Each row below holds a small network's activations on one input, seen along a few directions.
Each table varies a few parts of the input and shows all the possible inputs, shuffled.
A made-up example of a description, with smaller parts first: values(3) and (point or ring(9) or (line(4) and ring(5))).
Shared parts are said once, and a part with two or three values counts as separate values.
In the rows, 128 means zero.

Other details of the inputs shift rows strongly along two fixed directions, in all tables alike. That doesn't count.

Rows:
x1: [151 190 148 108 136 118 124 152  61 146 130]
x2: [ 97 147  82 182 145 132  95 163 111 133 135]
x3: [114 131  97 156 151 166 111 173  93 119 125]
x4: [150 140 192  66 122 111 157  47 136 175 102]
x5: [132  10  93 134 132 125 130 104 189 102 156]
x6: [166 131 181  63 118  83 158  46 122 169 121]
x7: [102  34  90 167 131 123 121  96 224 110 154]
x8: [134 126  93 147 131 147 115 193  97  96 149]
x9: [129 125  93 156 145 135 107 182  80 123 141]
x10: [109  41  96 159 113 125 135 102 228  95 144]
x11: [107   5  85 146 142 143 130  81 178 130 121]
x12: [109 161  97 173 131 141 110 182 131 106 143]
x13: [133 192 150 114 139 140 122 142  61 162 101]
x14: [120  14  98 137 123 153 144 103 201  92 121]
x15: [106 157  92 175 132 143 111 184 132  98 140]
x16: [165 204 160  99 113 124 139 167  69 113 123]
x17: [117 130 100 155 132 174 122 186 102  97 120]
x18: [150 132 186  71 116 121 158  56 144 155 110]
x19: [159 203 156 100 114 125 138 165  68 115 130]
x20: [100 135 209  77  95  76 149  64 152 155  84]
x21: [136 154 179  93 116  84 146  50 169 169 124]
x22: [126 220 145 136 130 118 110 150 101 145 133]
x23: [133 131  97 145 142 140 106 183  86 116 149]
x24: [137 160 182  89 116  82 145  46 161 178 119]
x25: [116 127  97 154 136 172 118 184 103 104 124]
Each input here is: point or (values(3) and line(8)).
Change only the values(3) part in x7. List by row number the other rows that result.
> x5, x18
Change only the line(8) part in x17. List by row number the other rows that result.
> x3, x4, x11, x13, x14, x18, x25
A walk changes only the line(8) part. It starts at x6 and steps to x9. List the rest of the walk in order.
> x1, x23, x5, x8, x19, x16

Rows:
x26: [137 174 169 111 123 121 129 151  92 140 126]
x27: [120 127 107 135 134 140 107 185  98 104 144]
x28: [138 115 167  97 108 122 157  96 149 133 114]
x29: [137 141 143 109 118 111 140  77 161 146 135]
x30: [144 173 154 100 125 117 119 136  76 135 126]
x31: [134 168 156 112 130 125 123 139  78 166 116]
x32: [150 118 147 106 109 105 160  85 141 139 118]
x33: [121  98  83 162 134 128 128 146 144 109 121]
x34: [119  86 106 151 133 118 108 135 150 119 134]
x35: [105  60  90 151 119 121 133  97 188 112 133]
x36: [136 108 167  86 125 111 141  95 139 133 128]
x37: [121  87  96 151 135 112 117 138 152 122 138]
x38: [135 157  95 155 141 141 114 168 114 124 137]
x39: [142 190 146 117 132  99 127 138  96 146 122]
x40: [119  37 117 133 143 124 132  98 162 108 139]
x41: [138 123 162  94 114  96 136 103 162 143 126]
x42: [125  39  88 133 129 128 143 100 167 101 131]
x43: [ 90 139 103 160 144 140  98 162 102 141 129]
x44: [109 135 102 163 137 152 115 189 117 102 116]
x45: [140 155 153  85 111 129 142 128 110 120 117]
x46: [ 95 144 103 178 138 147 115 166 110 102 124]
x47: [112 110 110 165 150 127 113 157 128 114 131]
x48: [147  90 148  84 123  91 149  63 150 138 133]
x49: [149 185 154  92 124 138 130 142  96 129 134]
x50: [142  85 103 143 129 132 137 115 156 124 145]
x51: [122  88 112 142 121 128 119 161 139 114 146]
x52: [148 178 150 114 120 108 129 141  86 146 130]
x53: [118 127 106 171 135 152 125 176  96 103 122]
x54: [127  74 111 138 137 151 127 113 149 146 131]
x55: [125 111 150 104 117  83 144  57 169 147 135]
x56: [149 147 157  96 117 119 138 105 159 140 129]
x57: [135 179 160  95 123 138 139 144  84 121 110]
x58: [121 174 156 107 105 119 133 123 132 129 118]
x59: [131 145 146  93 129 138 136 112  91 148 102]
x60: [116 124 101 156 142 156 121 170  90  94 122]
x61: [145 126 153  88 110 118 142  89 122 126 113]
x62: [151 100 166 104 124 120 157  64 166 142 130]
x63: [119 116 100 151 132 129 125 115 156 123 146]
x64: [125 136 105 136 150 166 108 157  87 133 129]
x65: [152 155 150 110 123 121 130 103 139 143 124]
x66: [148 150 157 103 138 134 141 104 112 130 128]
x67: [134 133 154 106 114 116 134  69 165 144 133]
x68: [100  74 106 152 126 116 112 111 168 119 144]
x69: [ 96 119 106 154 126 127 106 164 139 113 148]
x70: [111 163 110 151 128 149 110 170 124 115 146]
x71: [140 186 147 115 140 139 123 130 100 165 111]
x72: [146 181 154 116 109 126 133 140  84 134 112]
x73: [129 144 119 150 136 159 121 177 108 117 139]
x74: [ 92  78 115 151 131 125 117 126 170 114 142]
x75: [139 146  96 140 144 148 119 159  93 113 143]
x76: [127 131  98 161 136 127 115 176  93 120 143]
x77: [101 147  94 165 135 123 103 170 108 120 146]
x78: [154 198 140 119 134 120 133 131 105 145 125]
x79: [102  74  97 156 119 130 120 111 172 108 128]
x80: [160 120 147  99 115 114 152  80 156 149 136]
x81: [140 126 157  93 107 110 147 100 167 132 110]
x82: [123 192 148 119 135 139 120 120 100 163 119]
x83: [146 182 141  98 120 124 140 135  78 128 115]
x84: [135 116 105 136 137 151 113 144 114 111 141]
x85: [142 191 149 117 117 120 126 139  98 134 102]
x86: [129 200 158 127 135 131 128 120 106 138 128]
x87: [138 145 109 154 131 152 112 167 100 121 141]
x88: [102 121  83 170 129 132 120 150 132 107 131]
x89: [126 154 113 162 152 150 117 164 113 117 131]
x90: [122  43 106 135 111 134 141 121 184 104 133]
x91: [107 160 116 155 137 154 112 166 121 116 140]
x92: [146 174 159 114 117 114 122 142  84 144 127]
x93: [133 103 153  85 132 115 134  83 124 159 117]
x94: [138  81  99 126 134 137 131 113 150 115 145]
x95: [145  98 164  80 124 127 153  71 167 134 132]
x96: [134 107 153 101 116 126 149  84 133 160 103]
x97: [106 104  90 160 142 151 113 156 124 131 106]
x98: [117 197 162 117 117 128 130 138 105 131 111]
x99: [ 95 145 113 172 145 132 106 164 106 114 139]
x100: [125 103 118 141 137 144 126 134 164 119 134]
x101: [130  94 157  93 129 100 138  67 163 171 111]
x102: [114  72 104 161 139 134 132 125 165 104 116]
x103: [152 148 159  98 111 129 143 117 137 139 136]
x104: [142 124 171 112 125 105 142  96 126 141 127]
x105: [126  41  98 126 132 115 130 102 164 114 146]
x106: [ 91  74  95 154 132 143 119 113 158 131 116]
x107: [110 109 112 155 142 131 112 170 136 115 132]
x108: [146 153 141 109 117 105 145 109 135 139 107]
x109: [126 129  88 165 126 144 122 182  98 108 128]
What do these inputs look like to the network?
> values(3) and line(4) and (point or line(6))
Changing only the line(4) part turns x76 into x39. The same change can be made to x104. Which row results?
> x47
Which other rows agree with x64 in the line(4) part and the values(3) part? List them by row number.
> x49, x66, x75, x84, x94, x95
Change only the line(6) part in x67. List by row number the other rows that result.
> x29, x63, x70, x86, x91
A walk changes only the line(4) part. It starts at x35 and steps to x108. List the rest of the walk in order.
> x109, x83

Rows:
x110: [192 192 206  41 100 112 170  88 111 146 119]
x111: [141  36 129  99 134 100 142  36 181 166 130]
x112: [121 250 124 164 128 136 104 200  83 127 142]
x113: [126 210 184  89 110 163 147 152  63 118  70]
x114: [125 202 136 128 148 123 101 170  28 160 130]
x115: [ 93 108  61 200 137 135 102 178 161  94 155]
x116: [114  77  57 185 166 161  95 162 110 124 147]
x117: [112  70 142 116 107  76 141  51 223 129 145]
x118: [160  35 148  85 109 104 163  66 192 107 132]
x119: [110  43  16 204 150 182 103 241 124  47 159]
x120: [172 215 168  86 120 142 145 155  70 119 132]
x121: [155  26 148  82 100 106 160  67 194 112 139]
x122: [145 211 129 129 148 137 108 161  39 165 122]
x123: [ 77  69  37 235 146 145  83 210 166  78 164]
x124: [112 104  97 170 128 126 121 120 190 109 151]
x125: [ 82 241 158 143 121 152 111 175  90 133  80]
x126: [101  37 159 100 129 129 159  31 180 172  78]
x127: [165 177 205  49 125  75 148  43  98 198 108]
Changing only one part turns x110 into x112. The same change can be made to x121. Which row results?
> x117
What do these inputs look like to the network?
> values(3) and (point or line(5))
Change only the values(3) part in x118. List by row number the other rows that result.
> x123, x127
A walk changes only the line(5) part. It starts at x114 and steps to x127. List the rest of the walk in order.
> x111, x122, x116

Rows:
x128: [125 110 112 132 127 139 126 140 131 114 131]
x129: [130 142 125 126 128 141 127 146 112 121 129]
x130: [133 142 129 131 129 126 123 148 113 119 135]
x131: [126 117 122 131 130 135 129 138 124 124 119]
x132: [132 145 130 130 132 135 124 147 116 121 137]
x133: [131 119 124 128 123 124 135 111 151 124 129]
x134: [128 131 117 142 130 137 128 131 136 121 132]
x135: [138 122 144 108 116 117 140 108 130 129 127]
x136: [117 143 118 140 143 134 115 140  99 137 128]
x137: [128 114 117 135 131 130 123 142 134 113 138]
x138: [131 137 149 116 119 107 133 109 139 142 126]
x139: [128 155 116 143 128 128 122 150 113 119 128]
x140: [130 102 104 135 136 135 121 134 118 127 138]
x141: [126 131 114 139 128 128 127 134 135 118 130]
x142: [131 104 133 123 128 137 136 114 142 131 119]
x143: [123 117 131 126 123 120 128 115 152 134 130]
x144: [116 111 132 126 126 121 130 110 142 129 122]
x145: [131 116 125 132 121 116 136 111 147 123 130]
x146: [128 111 118 139 130 126 125 142 130 114 140]
x147: [138 218 186  90 119 108 140 114  81 155 108]
x148: [122 154 126 142 131 137 116 152 118 132 131]
x149: [138 130 150 108 124 128 141 109 132 139 114]
x150: [131 147 126 133 132 134 121 155 111 118 136]
x151: [123 115 130 126 124 117 128 116 152 133 129]
x152: [126 114 123 135 127 130 130 138 121 124 120]
x153: [122 130 146 113 124 122 134 102 138 137 118]
x154: [126 118 121 131 130 138 129 138 126 125 119]
x155: [130 103 131 121 124 124 135 116 139 128 118]
x156: [127 157 117 143 131 138 124 150 116 122 130]
x157: [133 107 130 118 124 135 135 113 142 125 130]
x158: [132 107 109 139 140 129 119 136 122 127 145]
x159: [137 124 142 103 118 121 139 109 134 129 125]
x160: [113 150 125 137 133 134 120 147 109 125 121]
x161: [132 124 127 131 133 136 126 136 131 120 138]
x162: [118 112 134 128 128 133 130 106 145 131 122]
x163: [130 141 149 113 122 118 133 109 143 144 127]
x164: [113 126 125 136 132 138 125 130 129 126 124]
x165: [120 153 123 140 128 125 115 155 114 130 130]
x166: [127 110 124 129 134 115 123 109 142 146 136]
x167: [128 118 120 128 124 131 127 138 123 118 131]
x168: [142 138 135 115 130 112 136  98 130 146 131]
x169: [132 110 114 133 139 134 123 131 114 137 125]
Changing only one part turns x151 into x159. The same change can be made to x148. Which row results?
> x157
Changing only one part turns x133 into x154. The same change can be made to x134. Which row results?
> x142
What do these inputs look like to the network?
> ring(6) and (point or line(6))
A walk changes only the ring(6) part. It starts at x165 and steps to x144. List the rest of the walk in order.
> x155, x167, x130, x139
A walk changes only the line(6) part. It starts at x162 and steps to x164. List the rest of the walk in order.
> x153, x160, x144, x147

Rows:
x170: [115 105 107 145 136 133 118 118 146 132 141]
x171: [125 178 127 137 139 134 119 142 102 141 129]
x172: [113 117 114 142 121 128 128 132 151 107 129]
x173: [129 147 136 122 136 138 122 150  91 134 118]
x174: [130  99 109 135 140 142 128 123 130 126 135]
x175: [122 102 109 142 122 120 126 130 163 119 132]
x176: [140 170 123 124 131 140 129 148  87 130 116]
x177: [106  96 118 144 136 130 120 125 149 130 126]
x178: [137 144 116 134 133 144 129 143 101 127 123]
x179: [123 181 140 136 123 132 123 151 106 119 128]
x180: [119  80 117 131 137 138 125 127 134 127 129]
x181: [140 150 129 123 137 141 129 132 101 135 126]
x182: [129 159 134 128 126 119 118 142 122 137 140]
x183: [120  90 113 130 128 136 129 133 131 121 116]
x184: [119 107 108 152 134 135 124 118 151 129 129]
x185: [122 113 115 143 130 124 122 135 153 125 140]
x186: [114 168 138 131 132 129 111 149  96 143 126]
x187: [136  89 113 132 130 132 129 133 147 118 139]
x188: [122  80 117 136 131 139 126 127 137 123 120]
x189: [137 159 136 124 126 138 131 152 100 113 125]
x190: [170 186 222  39 105  94 167  52 123 160 114]
x191: [125  89 114 128 129 137 125 129 140 107 144]
x192: [158 186 203  62 108  90 163  37 144 177 104]
x193: [119  79 116 129 135 137 119 127 132 126 132]
x194: [125 154 126 140 131 126 118 152 122 131 140]
x195: [136 168 139 121 130 139 127 156  91 116 129]
x196: [118 115 109 149 139 135 122 121 145 130 132]
x197: [144 164 133 124 122 131 133 160  96 127 127]
x198: [129 156 126 144 126 126 119 152 124 128 131]
x199: [127  78 102 138 134 106 128 120 122 118 135]
x200: [113 104 117 142 130 130 123 126 157 112 141]
x201: [135 141 118 129 139 142 119 141  97 131 134]
x202: [114 160 137 133 135 129 116 146 105 142 123]
x203: [114 103 105 150 133  98 121 122 129 124 135]
x204: [112 105 117 141 127 130 120 127 152 114 146]
x205: [120  44 147 100 111  98 154  37 216 143 113]
x206: [140 142 126 128 133 134 123 156 107 125 138]
x207: [113 149 131 144 131 132 116 146 112 135 117]
x208: [136 152 134 117 120 134 134 145 107 111 121]
x209: [123 159 114 144 131 134 121 140 116 131 120]
x210: [154 191 213  59  98  87 163  51 143 156 108]
x211: [148 148 136 123 123 130 130 145 111 127 128]
x212: [145 166 130 120 123 129 130 159  98 124 121]
x213: [126  90 114 133 120 139 138 132 144 104 133]
x214: [141 150 129 126 134 141 131 133 101 133 122]
x215: [127 156 123 142 124 125 122 153 124 126 129]
x216: [130  54 154  97 113  99 154  34 223 130 131]
x217: [107 106 119 146 127 130 125 131 141 130 120]
x218: [134  88 112 129 130 130 123 132 144 120 144]
x219: [120  82 114 133 128 137 130 129 135 122 119]
What do these inputs look like to the network?
> values(2) and (point or (values(4) and line(6)))
Changing only the values(2) part turns x213 into x210. The same change can be made to x208. Which row results?
> x172
Change only the values(4) part in x213. List by row number the other rows that result.
> x178, x197, x219
Change only the values(2) part in x212. List by row number the other rows that result.
> x175
